A small network was trained on invented records. Each row is its activation on one of them, seen along a few directions.
Records have a field called ROSUM. Each example row is followed by its value.
The word missing means that the record has no ROSUM.
Other fields move the rows too, some of them a lot.
(in the rows, 500 means zero)
Strong random noise was added to every row along 7 fixed directions; ignore it. To show where, here is one row again and again, with new noise each time:
[429 437 661 545 468 581 517 444 588 565 546 542 334 512 539 536 551 548
 498 453]
[543 506 616 501 590 464 279 310 249 223 482 647 465 371 478 535 770 630
 498 632]
[742 583 478 646 511 462 602 454 489 510 733 257 648 560 492 375 497 506
 521 454]
[592 414 637 438 775 345 296 511 226 586 593 442 390 562 431 411 597 506
 294 484]
[614 546 516 594 580 573 531 314 401 453 661 358 521 464 474 435 539 552
 462 570]
[236 531 730 485 530 667 721 616 569 531 659 460 373 388 785 631 362 474
 331 512]
[539 549 657 531 656 425 365 723 430 803 261 474 346 590 562 596 391 529
 636 423]
[528 593 581 535 647 550 398 432 311 451 412 494 454 400 531 569 532 589
 541 618]
[522 544 512 453 582 538 533 677 607 634 511 398 495 507 377 433 462 497
 388 411]

[583 407 600 643 592 414 374 276 243 593 554 470 371 601 587 517 511 534
 567 553] : piri
[465 465 583 460 519 326 447 686 450 516 505 556 460 554 649 527 497 458
 453 438] : ropi
[577 463 385 491 514 563 491 440 572 589 453 428 506 572 312 407 498 482
 484 493] : dureg
[242 554 420 312 365 595 619 799 765 356 350 678 550 359 544 642 463 439
 420 465] : piri
[539 370 591 611 426 367 472 569 617 869 449 482 283 765 619 519 404 457
 680 321] : zitor
[555 599 395 597 374 706 697 529 798 672 422 361 539 492 391 462 332 516
 647 454] : ropi
[442 431 631 544 489 371 466 457 349 394 598 570 420 522 781 588 560 487
 524 524] : zitor
[334 529 572 536 502 723 463 340 593 501 353 656 338 356 416 619 544 620
 605 595] : reb
[380 371 561 411 442 473 393 493 551 357 466 723 404 447 416 481 684 542
 397 453] : keber
[624 638 561 610 580 387 660 617 313 393 715 277 708 483 800 515 356 421
 492 559] : keber
[604 376 517 375 707 216 289 465 199 480 616 525 507 644 490 390 627 440
 313 505] : dureg
[486 662 332 512 432 623 576 457 514 316 421 493 650 366 549 574 441 501
 583 636] : novir
[477 663 444 475 556 544 509 522 367 423 305 474 556 397 558 592 394 543
 622 638] : missing
[374 629 410 450 652 635 618 438 341 328 579 378 577 302 633 576 378 473
 356 720] : reb
[534 530 491 607 293 492 517 550 707 691 220 559 406 665 537 604 414 542
 889 411] : missing
[409 489 577 437 335 498 521 726 736 453 447 660 512 476 416 503 599 488
 489 368] : novir

Here are new rows. What is ROSUM for each?
[627 424 618 576 553 356 591 647 505 769 766 297 476 680 533 371 423 421
 389 331] : zitor
[444 651 277 442 593 738 542 425 479 433 333 471 556 304 329 540 411 525
 453 682] : piri
[593 524 404 535 394 463 597 511 558 430 643 418 640 534 520 438 463 445
 506 442] : novir
[444 572 564 557 435 700 674 394 627 403 637 449 517 350 504 479 489 549
 441 538] : ropi
[521 520 652 568 536 384 424 507 372 647 367 516 359 629 669 616 425 528
 689 482] : missing
[502 604 443 424 540 448 536 636 529 396 554 444 649 404 458 457 502 486
 402 477] : reb
[674 557 500 599 387 358 423 555 507 422 418 525 619 561 531 546 592 557
 773 460] : reb
[594 417 428 510 568 430 533 409 469 639 625 382 503 691 501 400 456 428
 459 454] : dureg
